These are the activations of a small neural network, seen along a few directions. Each row is one input.
Each table varies a few parts of the input and shows all the possible inputs, shuffled.
A made-up example of a description, with smaller parts first: values(2) and (point or line(9) or (line(6) and ring(8))).
Shared parts are said once, and a part with two or three values counts as separate values.
In the rows, 128 means zero.

Other details of the inputs shift rows strongly along two fixed directions, in all tables alike. That doesn't count.

Rows:
row 1: [112 131 133 131 119 159 141 133 142  96 113]
row 2: [110 155 122 111 111 114 137 138 141 125  86]
row 3: [148  85 152 157 131 154 134 124 117 116 187]
row 4: [115 147  95 112 124 109 138 134 145 129  97]
row 5: [110 147  98 112 123 111 141 138 146 129  98]
row 6: [141 153 142 122 130  75 110 137 101 212 117]
row 7: [121 141  91 103 128 106 145 130 144 128 102]
row 8: [112 124 109 116 135 134 138 129 134 101 111]
row 9: [120 123 123 127 115 147 129 134 144  81 112]
row 10: [143 168 138 116 124  60 102 144 100 231 107]
row 11: [153 124 141 139 127 105 122 122 117 159 158]
row 12: [110 145  98 102 138 110 132 130 134 127  90]
row 13: [128 151 106 102 131 130 104 106 167  92  93]
row 14: [120 125 132 129 111 149 137 129 146  77 114]
row 15: [147 122 130 133 137 106 124 124 114 167 148]
row 16: [107 119 113 125 137 145 137 126 135  94 112]
row 17: [159 148 141 118 130  75 102 134 100 204 129]
row 18: [148 143 126 128 131  86 113 132 113 190 137]
row 19: [135 107 156 151 136 139 116 136 105 142 169]
row 20: [137 130 147 145 140 128 113 120  99 168 150]
row 21: [151  86 162 161 120 155 135 123 121 105 195]
row 22: [116 126 109 132 125 155 150 119 146  94 121]
row 23: [157 119 130 128 134 106 123 126 115 161 159]
row 24: [136  93 166 166 136 179 125 121 108 109 184]
row 25: [113 124 127 126 114 148 137 142 143  88 116]
row 26: [117 121 123 126 123 143 137 131 141  88 110]
row 27: [143 114 151 149 139 125 106 129 101 152 162]
row 28: [112 156 122 111 111 113 135 136 141 123  85]
row 29: [132  93 165 165 136 182 128 124 110 106 184]
row 30: [111 121 111 126 120 145 148 138 149  91 125]
row 31: [142  80 159 169 126 190 143 121 125  89 198]
row 32: [121 126 121 116 118 135 138 136 141  96 112]
row 33: [119 154  90 103 125 142 113  92 153 112  90]
row 34: [155 131 163 148 127 122 108 126 100 174 152]
row 35: [117 119 112 128 118 144 152 123 154  75 124]
row 36: [152  87 148 146 127 146 137 131 117 122 192]
row 37: [117 132 128 131 120 156 138 127 141  93 108]
row 38: [102 126 126 126 126 147 144 132 140  89 115]
row 39: [161 114 158 139 126 116 111 131 103 157 163]
row 40: [119 119 123 126 124 145 135 129 142  84 112]
row 41: [147 138 145 122 124  92 116 140 105 186 137]
row 42: [146 169 135 116 125  56  99 140  99 231 103]
row 43: [151  87 153 166 129 176 134 114 121 100 193]
row 44: [176 129 140 118 145 101  84 108 117 182 152]
row 45: [145 117 131 136 135 114 128 124 116 158 151]
row 46: [109 155 100 115 126 120 148 126 143 139  93]
row 47: [126 145  96  96 141 122 111 103 155 116  93]
row 48: [137 130 156 139 133 110 117 129 102 169 147]
row 49: [105 151 112 112 131 112 134 128 136 125  89]
row 50: [107 152 110 111 132 111 131 127 135 125  88]
row 51: [143  85 159 152 135 159 127 131 108 113 190]
row 52: [106 144 102 105 134 114 138 134 134 127  93]
row 53: [101 121 117 124 135 146 142 133 136  98 114]
row 54: [142  81 151 157 130 163 139 127 122 104 188]
row 55: [141 150 151 134 126 107 115 133 107 189 126]
row 56: [119 157 119 111 115 109 127 131 141 123  85]
row 57: [103 124 117 128 130 148 135 136 138  91 115]
row 58: [100 144 105 111 137 117 136 132 133 130  89]
row 59: [131 155  97 102 131 114  98 111 154 126  91]
row 60: [134 127 146 146 139 134 116 121 102 160 149]
row 61: [140 117 145 141 120 120 135 129 121 144 160]
row 62: [107 123 115 129 132 146 132 132 137  91 114]
row 63: [117 143  93 102 126 105 148 134 144 132 101]
row 64: [107 120 112 123 138 144 136 125 136  91 111]
row 65: [111 123 126 124 121 143 141 136 141  95 112]
Description of these inputs: values(5) and (point or (values(3) and line(4))).
The inputs of row 29 and row 38 match in every part but the values(5) part. If row 22 is changed in the same way as row 29 into row 38, which row does it become? -> row 35
The inputs of row 26 and row 14 match in every part but the values(5) part. If row 64 is changed in the same way as row 26 into row 14, which row does it become? -> row 50
Which other rows does row 62 become when the line(4) part takes its other values? List them by row number. -> row 19, row 27, row 57
A walk changes only the line(4) part. It starts at row 41 and steps to row 32. List the rest of the walk in order. -> row 39, row 17
Which other rows does row 61 become when the values(3) part takes its other values? List them by row number. -> row 2, row 38
Which other rows does row 4 become when the values(3) part takes its other values? List them by row number. -> row 42, row 62

Rows:
row 66: [103 146  78  89 133 103 148 149 145 131  77]
row 67: [152  98 181 171 140 167  79 113 102 125 187]
row 68: [107 165  85  99 117  84 131 127 165 112  68]
row 69: [156 148 123 132 138  95 108 114 109 214 149]
row 70: [129 122 140 130  98 176 124 130 163  47 118]
row 71: [ 90 166  98 104 139 130 115 121 143 110  56]
row 72: [104 153  85  94 127  87 156 127 157 113  70]
row 73: [123 109 139 126 106 183 147 129 155  39 118]
row 74: [149 126 129 117 142  79 120 146  92 214 148]
row 75: [158 149 163 120 121  89 111 129  97 204 128]
row 76: [125 120 137 128 101 178 133 128 158  44 113]
row 77: [152 141 121 125 143  91 126 112 102 220 151]
row 78: [115 101 109 127 121 167 135 146 156  52 136]
row 79: [150  92 180 165 151 167  99 109  92 131 188]
row 80: [105 162  84  97 121  85 141 125 159 112  67]
row 81: [112  91 116 127 126 155 169 119 157  33 136]
row 82: [145  90 181 162 154 166 106 109  88 128 187]
row 83: [108 170  73 104 124 115 131 118 164 133  77]
row 84: [151 133 131 123 136  83 104 148 100 204 145]
row 85: [102  63 214 219 107 197 186 178  78  99 221]
row 86: [154 145 121 128 142  90 120 113 106 222 147]
What do these inputs look like to the network? -> point or (line(4) and values(5))
Which other rows does row 81 become when the values(5) part takes its other values? List them by row number. -> row 74, row 75, row 77, row 82
Which other rows does row 80 become when the line(4) part takes its other values? List them by row number. -> row 68, row 72, row 81

Rows:
row 87: [171  65 164 170 125 172 141 123 126  92 229]
row 88: [164 158 155 123 130  67  68 135  94 224 118]
row 89: [ 81 138 108 113 104 182 148 125 186  12  70]
row 90: [104 105  72  89 120 163 164 129 190   7  91]
row 91: [162  85 186 163 124 172  99 120 116  80 185]
row 92: [103 151 163 141 127  55 152 189  58 251 123]
row 93: [ 88 197  44  77 108  73 169 137 173 149  26]
row 94: [160  58 166 162 152 183 100 109  98  98 216]
row 95: [172 138 136 120 137  47 109 127  98 230 155]
row 96: [155  71 178 185 139 207 129 107 103 103 225]
row 97: [ 80 142 108 119  98 193 157 125 185  14  68]
row 98: [154 147 139 131 159  69  87 115  81 244 145]
row 99: [ 70 208  46  71 141  82 140 123 155 162  14]
What do these inputs look like to the network? -> point or (values(3) and line(4))
